Each row below holds a small network's activations on one input, seen along a few directions.
Each table varies a few parts of the input and shows all the possible inputs, shuffled.
Descriptions start from the smaller parts, as in this example, which fits no table here: one of 3 separate values, together with either a single point or one of 9 places along a line or (one of 4 places along a line, together with one of 8 places around a ring).
Shared parts are said once, and a part with two or three values counts as separate values.

Other details of the inputs shift rows strongly along two fixed directions, in all tables alike. That doesn't count.

Table:
x1: -.15	-.13	.12	.12	.02	-.09	.69	.23	.02	.18	.22	-.62
x2: .36	.21	.27	.19	-.11	.06	.63	-.14	-.29	-.62	-.02	.62
x3: -.03	-.19	.11	-.09	-.10	.03	-.03	.02	.07	-.10	-.10	.09
x4: .02	-.02	-.02	-.13	-.04	-.05	-.28	-.12	-.02	.10	.02	.19
x5: .05	.02	-.14	.11	.09	.01	-.38	-.08	.03	.00	.00	-.02
x6: -.05	-.01	-.12	.06	.09	-.04	-.30	-.07	-.01	-.04	-.03	-.02
x7: .01	-.12	.07	.04	-.16	.04	-.21	.06	.06	-.05	-.17	.06
x8: -.18	.09	-.07	-.05	.08	-.10	-.12	.05	.10	.40	.07	-.47
x9: -.02	.02	-.03	-.20	-.12	.03	-.18	-.05	.06	-.09	-.07	.10
x10: .04	.09	-.03	-.07	-.14	-.03	-.16	.03	.00	-.06	-.10	.04
x11: .30	-.03	.37	.27	-.19	.11	.42	-.11	-.28	-.68	-.15	.75
x12: .12	.20	.17	.22	.11	-.01	.49	-.08	-.11	-.12	.15	.03
x13: -.08	.06	-.19	-.09	-.21	.04	-.53	.01	.13	.01	-.04	-.02
x14: .06	-.04	-.16	-.22	-.18	.02	-.44	-.05	.12	.15	-.04	.06
x15: .01	.06	.06	-.13	-.02	-.02	-.33	-.15	-.01	-.27	-.07	.50
x16: -.18	-.02	-.20	.05	.31	.02	.18	.14	.06	.41	.11	-.53
x17: -.02	-.13	.01	-.02	.28	-.16	.68	.02	-.12	.35	.28	-.60
x18: -.02	-.01	-.12	-.04	.07	-.05	-.56	-.04	.01	.00	-.14	.04
x19: -.11	-.09	-.16	-.16	.09	-.01	-.58	-.07	.06	.07	-.06	-.01
x20: -.13	.14	.02	.09	.30	-.03	.77	.17	.01	.36	.25	-.47
x21: .06	-.24	.04	-.08	-.18	.05	-.24	-.02	.07	.08	-.10	.10
x22: -.09	.07	-.34	-.16	-.13	.17	-.74	.17	.24	.26	-.12	-.01
x23: .16	.17	.29	.18	.04	-.10	.57	-.19	-.27	-.63	.02	.69
x24: -.11	-.09	.05	.10	.09	.10	.65	.26	.05	.29	.10	-.47
Description of these inputs: one of 4 places along a line, together with either a single point or one of 5 places along a line.
Changing only the place on the line of 4 turns x6 into x1. The same change can be made to x18. Which row results? -> x7
List by row number the other rows that have the place on the line of 4 in common with x2. -> x9, x10, x13, x14, x22

Table:
x25: .01	-.12	.14	-.04	-.06	-.03	.51	.04	-.05	.05	.04	-.09
x26: -.13	-.02	-.17	-.08	.15	-.07	-.14	-.01	.09	.39	.17	-.54
x27: .02	.10	.00	.13	.21	-.03	.47	-.02	-.11	-.02	.13	-.09
x28: .06	.11	-.08	-.03	-.19	.06	-.43	-.01	.08	-.15	-.15	.30
x29: .12	.05	.15	.09	-.16	.08	.29	.02	-.02	-.17	-.03	.19
x30: .01	-.04	-.06	-.18	-.14	.03	-.45	-.06	.02	-.11	-.18	.34
x31: .00	.03	.02	.08	.05	.02	.37	.08	-.04	-.05	.03	-.11
x32: .07	-.02	.07	.05	-.01	.00	.08	-.02	-.09	-.19	-.11	.18
x33: -.16	-.06	-.23	-.07	-.02	.02	-.90	.05	.23	.28	-.08	-.16
x34: .05	-.05	-.01	-.08	-.12	.01	-.30	-.09	-.03	-.19	-.13	.24
x35: -.21	-.05	-.11	-.15	.09	-.06	-.15	.08	.14	.40	.11	-.46
x36: .00	.03	-.03	.06	.01	.05	-.28	-.02	.02	-.17	-.06	.29
x37: -.12	.16	-.16	.00	.11	-.04	.03	.08	.08	.39	.21	-.52
x38: .05	.16	.11	.09	.00	-.03	.26	-.03	-.09	-.20	.05	.19
x39: .04	-.02	.10	.01	.02	-.06	.05	-.11	-.08	-.20	.00	.19
x40: .04	-.11	.17	.11	-.01	.02	.46	.08	-.07	.02	.03	-.14
x41: .10	-.05	.13	.12	-.07	.11	.29	.05	-.04	-.19	-.03	.18
x42: .12	-.12	.17	.03	-.12	.00	.29	-.04	-.08	-.18	-.02	.14
x43: -.13	.00	-.13	-.14	.19	-.09	.05	.03	.08	.41	.16	-.48
x44: .06	.03	-.09	.01	.05	.02	-.50	-.12	-.04	-.11	-.13	.33
What is each input in this table made of? -> one of 4 places along a line, together with one of 5 places along a line
Changing only the place on the line of 5 turns x26 into x43. The same change can be made to x34. Which row results? -> x30
Change only the place on the line of 5 in x39. List by row number the other rows that result. -> x33, x35, x36, x38
Change only the place on the line of 4 in x41. List by row number the other rows that result. -> x27, x31, x36

Table:
x45: -.11	-.11	-.03	.01	.21	-.01	-.06	.04	.04	.22	-.02	-.25
x46: -.01	.01	-.12	-.28	-.04	-.09	-.56	-.15	.00	.01	-.01	.23
x47: .22	.06	.08	.13	.06	.13	.11	-.09	-.13	-.40	-.11	.64
x48: -.10	.21	-.05	.10	.10	-.03	.01	.13	.16	.16	.13	-.25
x49: .01	-.04	-.07	-.02	.09	-.12	-.42	-.24	-.06	-.03	-.07	.06
x50: -.16	.23	-.05	.09	.14	-.01	.12	.12	.05	.20	.21	-.44
x51: -.13	-.10	-.10	.01	.21	-.05	.18	.11	-.04	.32	-.02	-.34
x52: .20	-.07	.20	.11	-.10	.14	.66	.03	-.11	-.20	-.01	-.03
x53: .10	.30	.09	.21	.10	-.15	.56	-.12	-.18	-.17	.13	-.06
x54: .04	-.16	.05	.14	-.12	.12	.28	.12	.09	.27	.13	-.33
x55: .23	-.16	.26	-.07	-.31	.00	.05	-.10	-.11	-.34	-.15	.66
x56: .12	.06	.10	.15	.16	.02	.46	-.04	-.07	-.22	.09	.22
x57: -.07	-.18	-.05	-.25	-.32	.02	-.48	.00	.14	-.09	-.15	.24
x58: .05	.25	.10	.17	.10	.03	.41	.09	-.06	-.11	.03	.11
x59: -.12	-.01	-.12	-.19	.08	-.05	.26	.08	.01	.36	.04	-.27
x60: -.02	-.04	.20	.08	.27	-.10	.53	-.11	-.25	-.20	.09	.00
x61: -.14	-.09	-.17	-.08	.15	-.12	-.51	-.04	.05	.26	.05	-.33
x62: -.12	.04	-.12	.04	.19	.05	.13	.06	.04	.22	.23	-.42
x63: -.16	-.16	-.23	-.01	-.19	.14	-.38	.17	.28	.22	.01	-.34
x64: -.18	.04	.01	.11	-.17	.04	.28	.21	.17	.11	.08	-.43
x65: -.05	-.01	-.04	-.23	.00	-.04	-.34	-.11	.09	.02	-.04	.23
x66: -.16	-.11	-.07	-.03	.21	-.07	-.26	.03	.14	.25	.04	-.30
x67: .04	.02	-.22	.03	.00	.16	-.33	.07	.00	.02	-.13	.27
x68: -.07	.23	-.22	.04	.03	-.06	-.44	.07	.10	.18	.11	-.26
x69: .05	.03	.09	-.19	-.02	-.02	-.19	-.22	-.15	-.35	-.08	.62
x70: .04	.25	.06	.19	.09	.02	.67	.13	-.16	-.08	.02	.09
x71: .02	-.14	.08	-.23	-.16	-.02	.28	.10	.04	.17	.00	-.38
x72: .06	.04	-.22	-.01	.02	.03	-.61	-.08	.03	-.07	.01	.16
x73: -.08	.05	-.10	-.22	.06	-.18	-.04	-.17	.01	.28	.11	-.31
x74: .15	.02	.11	-.16	-.03	.02	-.08	-.17	-.10	-.35	-.18	.72
x75: .06	.02	.04	.09	-.36	.16	-.59	.07	.16	.01	-.12	.28
x76: .20	-.19	.21	-.01	-.17	.06	-.13	-.07	-.13	-.47	-.32	.51
x77: .15	.12	.03	.17	.15	-.07	.55	-.18	-.19	-.15	.15	-.03
x78: .05	-.28	.04	.02	-.20	.04	-.61	.01	.09	.05	-.17	.17
x79: .14	.12	.29	.15	-.16	.07	.70	.10	-.12	-.23	-.03	-.05
x80: -.21	-.25	-.06	-.03	-.08	-.05	-.20	.16	.17	.15	-.04	-.37
What is each input in this table made of? -> one of 4 places along a line, together with either one of 3 separate values or one of 6 places along a line
Changing only the place on the line of 4 turns x66 into x48. The same change can be made to x49. Which row results? -> x53
